Each row below holds a small network's activations on one input, seen along a few directions.
In each table, some parts of the input vary, and every possible input appears once, in random order.
A made-up example of a description, with smaller parts first: one of 8 places around a ring, together with either a single point or one of 11 places around a ring or (one of 2 separate values, together with one of 6 places along a line).
Shared parts are said once, and a part with two or three values counts as separate values.

Other details of the inputs shift rows strongly along three fixed directions, in all tables alike. That doesn't count.

A family of inputs:
x1: [-13 -23   8  -4  32 -15 -22 -23 -13 -22  -2 -10  -7]
x2: [-20   5  42  14 -27  13 -21  52  56  29 -48 -28 -48]
x3: [-22   5  13   0 -13  14  -8  32  13   6 -29 -20 -34]
x4: [ 12  18   1  -3   3 -76   9  15  -8  17  21  31  71]
x5: [ 22  -3  10  -7 -83  77 -31  31  41 -20 -34   2 -78]
x6: [-27   7 -24  -8 -77  85   3   1  47   3 -42  12 -88]
x7: [ 29  22   7  -2  28 -38  35  22   7  55  30   6  70]
x8: [ 37   7  33   7 -29 -36  -5  20  49  52   0  28  60]
x9: [-49 -11  33  23 -39  -2 -42   3  59  23 -57   7 -44]
x10: [-24   5  -7  -8  35 -21   3   8 -24 -16   2 -22  -8]
x11: [-12 -18   9  -1  33 -17 -21 -21 -20 -15   0  -5   5]
x12: [  1  -7   8  -3  47  13   8   9  -3   4  11 -36 -20]
x13: [-33  -4  -8   4  21 -22 -25  -2 -32 -28   2  -2 -14]
x14: [ 10 -16  24  -1  48   3  -3 -11  -3   5  16 -22   1]
x15: [ 26 -12  17  49  33 -12  -2 -13 -15 -24   2 -38   7]
x16: [-35 -13  -2   0  36  -4  -6 -34 -11  -5   7  -6 -13]
x17: [-19 -12  11  -2  42  -7   1 -27 -17   2   5  -8  -2]
x18: [-38   8 -18  -2  32 -23  -1   4 -24 -15   5 -14  -7]
x19: [ 72  19 -35 -35 -52  21  54 -19   4  13  50  62  77]
x20: [-23  34  28  14 -60 -42   5  52  65  75 -44  21  21]
x21: [  1   4   9  -3  40  -7  -3  25 -21  -6  11 -32  -1]
x22: [ -5   6 -59 -25  -7  64  22 -25 -34 -32  18   9 -34]
x23: [-31  19  34  24 -55 -32   0  10  77  87 -36  41  26]
x24: [ 20  -3 -41 -32  -1  73  25 -13 -30 -33  19  -7 -33]
x25: [ -3   5  -9 -17 -87  89 -11  27  38 -15 -48  -8 -91]
x26: [-16  -5 -10  53  24 -27  -1 -33 -21 -31  -7 -16   3]
x27: [ 94  12 -61   6 -74  54  48 -35 -25 -51  35  38  41]
x28: [-27   3   5   1   0   7  11   7  24  23 -24 -10 -32]
x29: [ -5 -27  17  -1  31  -4 -25 -12 -16 -16  -2 -17  -5]
x30: [ 13 -22  24   2  38   0 -29  -6 -12 -11   6 -21  -2]
x31: [-29  -3  -8   3  22 -33 -20  -1 -25 -24   7  -1  -5]
x32: [-13  -9   0  -5  48  -4  17   1 -11   2   7 -26  -6]
x33: [ 51  38 -52 -28 -39  -3  73   0  -6  34  42  65  85]
x34: [  7 -11  19   1  27  -4 -27  20 -21 -21   8 -25 -15]
x35: [ 22  11   7  -3   3 -70   9  24  -5  19  25  21  73]
x36: [-17 -15   9  -5  42 -10   2 -28 -12  -1   7 -10  -3]
x37: [ -3 -28  15  -3  32  -7 -22 -14 -11 -22   1 -15  -2]
x38: [-15  31 -23  -2   3 -49  16  15 -13  21  16  19  50]
x39: [ -6 -11  10  -1  27 -23 -18  12 -30 -22   5 -15  -1]
x40: [  6 -13 -46 -23 -20  56 -19 -44 -35 -53  15  17 -32]
x41: [  0  18  36  71 -73 -50   7  13  76  58 -57  17  27]
x42: [-10 -21  16  -4  40   6  -5 -20 -13   1   6 -23  -9]
x43: [  9 -14  24   0  47   5  -5 -11  -9   9  15 -22   4]
x44: [ 64  22 -68 -46 -81  59  25 -10 -38 -51  37  63  15]
Description of these inputs: one of 4 places along a line, together with either a single point or (one of 2 separate values, together with one of 5 places around a ring).
Q: The inputs of x8 and x9 match in every part but the place on the line of 4. If x14 is changed in the same way as x8 into x9, which row does it become?
A: x16
Q: The inputs of x32 and x12 match in every part but the place on the line of 4. If x24 is changed in the same way as x32 into x12, which row does it become?
A: x7
Q: List by row number the other rows that have the place on the line of 4 in common with x28.
A: x1, x4, x10, x11, x17, x20, x33, x36, x41, x44

A family of inputs:
x45: [ -7 -24  32  -8 -18  28 -27  10  22  -3 -36 -19 -49]
x46: [  7  -7  29  -1  11 -32  -7  12  26  21   2   1  26]
x47: [  2  19 -44 -21 -61  89   6   2  -2 -23  -5  16 -57]
x48: [ 27  24 -61 -28  -8  25  36  -9 -24 -20  46  32  24]
x49: [-31 -21 -12 -19  56  -5 -17 -21 -35 -41  14 -19 -29]
x50: [ 72  16 -43 -38 -64  62  43   2  10 -17  32  34  13]
x51: [-22  11  13  -3  -4 -34  -6  10   0  28  -8  16  21]
x52: [ 16  -3  14   1  25 -22 -10   7   6  11  23   3  31]
x53: [-13  10 -15  18  35 -44   2 -11 -37 -11  23   7  39]
x54: [ 30   4 -28 -15  33  17  47 -37 -30   3  40  11  40]
x55: [-22   4  11  17 -33 -40   4  10  27  23 -32  15  13]
x56: [ 10  12  30   8 -20 -11   8  34  27  46 -19  -6  10]
x57: [ -2 -12  16  26   3  25 -31  -2  -3 -24 -19 -28 -40]
x58: [ 27   2   7  13   2 -22   1  -1 -17  -3   5  -2  32]
x59: [ -3 -14  11   1  70 -36   9 -38 -25  19  29  -2  48]
x60: [ 11  12  24  15 -16  -9   7  33  50  44  -5   2  11]
x61: [ 17  23 -38 -31 -71  28  37  10  15  10  -3  36  11]
x62: [ -8  -1  25  14 -10  41 -19  25  24  11 -28 -28 -54]
x63: [  2   2  45   8 -14 -27 -16  26  26  44 -19   2  19]
x64: [-30 -15 -16 -11  60   4 -24 -20 -39 -40  20 -17 -31]
x65: [ 67  11 -37 -39 -61  53  44   6  -3 -10  21  27  17]
x66: [  0 -18  11  24   4  22 -28  -6  10 -27 -13 -28 -43]
x67: [-25  14  10   6   3 -30 -13  12   6  29  -1  18  22]
x68: [  3 -20   3  -8  54  26 -30 -13 -47 -41  22 -31 -26]
x69: [-16 -29   2  20  31  26  -7 -49 -19 -23  -7 -26 -29]
x70: [-22  -8 -21  12  13  17 -16 -19 -17 -44  -2 -10 -43]
x71: [-23  18   4   0 -23 -25  16  23  46  39 -19  14   7]
x72: [ 25 -11   2   4  34 -41  10 -11 -30 -19  16 -10  43]
x73: [ -8  -2 -13 -23  24 -35  10  -8 -30  -6  21  14  36]
x74: [ -9   5 -10  10   2 -41  10  -8   3  -5   4  15  25]
x75: [-42   6   7   1 -14  19 -10  18   9  12 -38 -19 -53]
x76: [-29  13  21  29 -25 -48  -5  15  20  34 -31  11  16]
x77: [ -5 -19  23  18 -19  20 -25   0  32 -18 -33 -26 -52]
Q: Describe the family of inputs behind these rows.
A: one of 3 separate values, together with either a single point or (one of 2 separate values, together with one of 5 places around a ring)
Q: The inputs of x73 and x61 match in every part but the choice among 3 separate values. If x49 is changed in the same way as x73 into x61, which row does it become?
A: x71
Q: Change only the choice among 3 separate values in x48. List by row number the other rows that result.
A: x64, x70
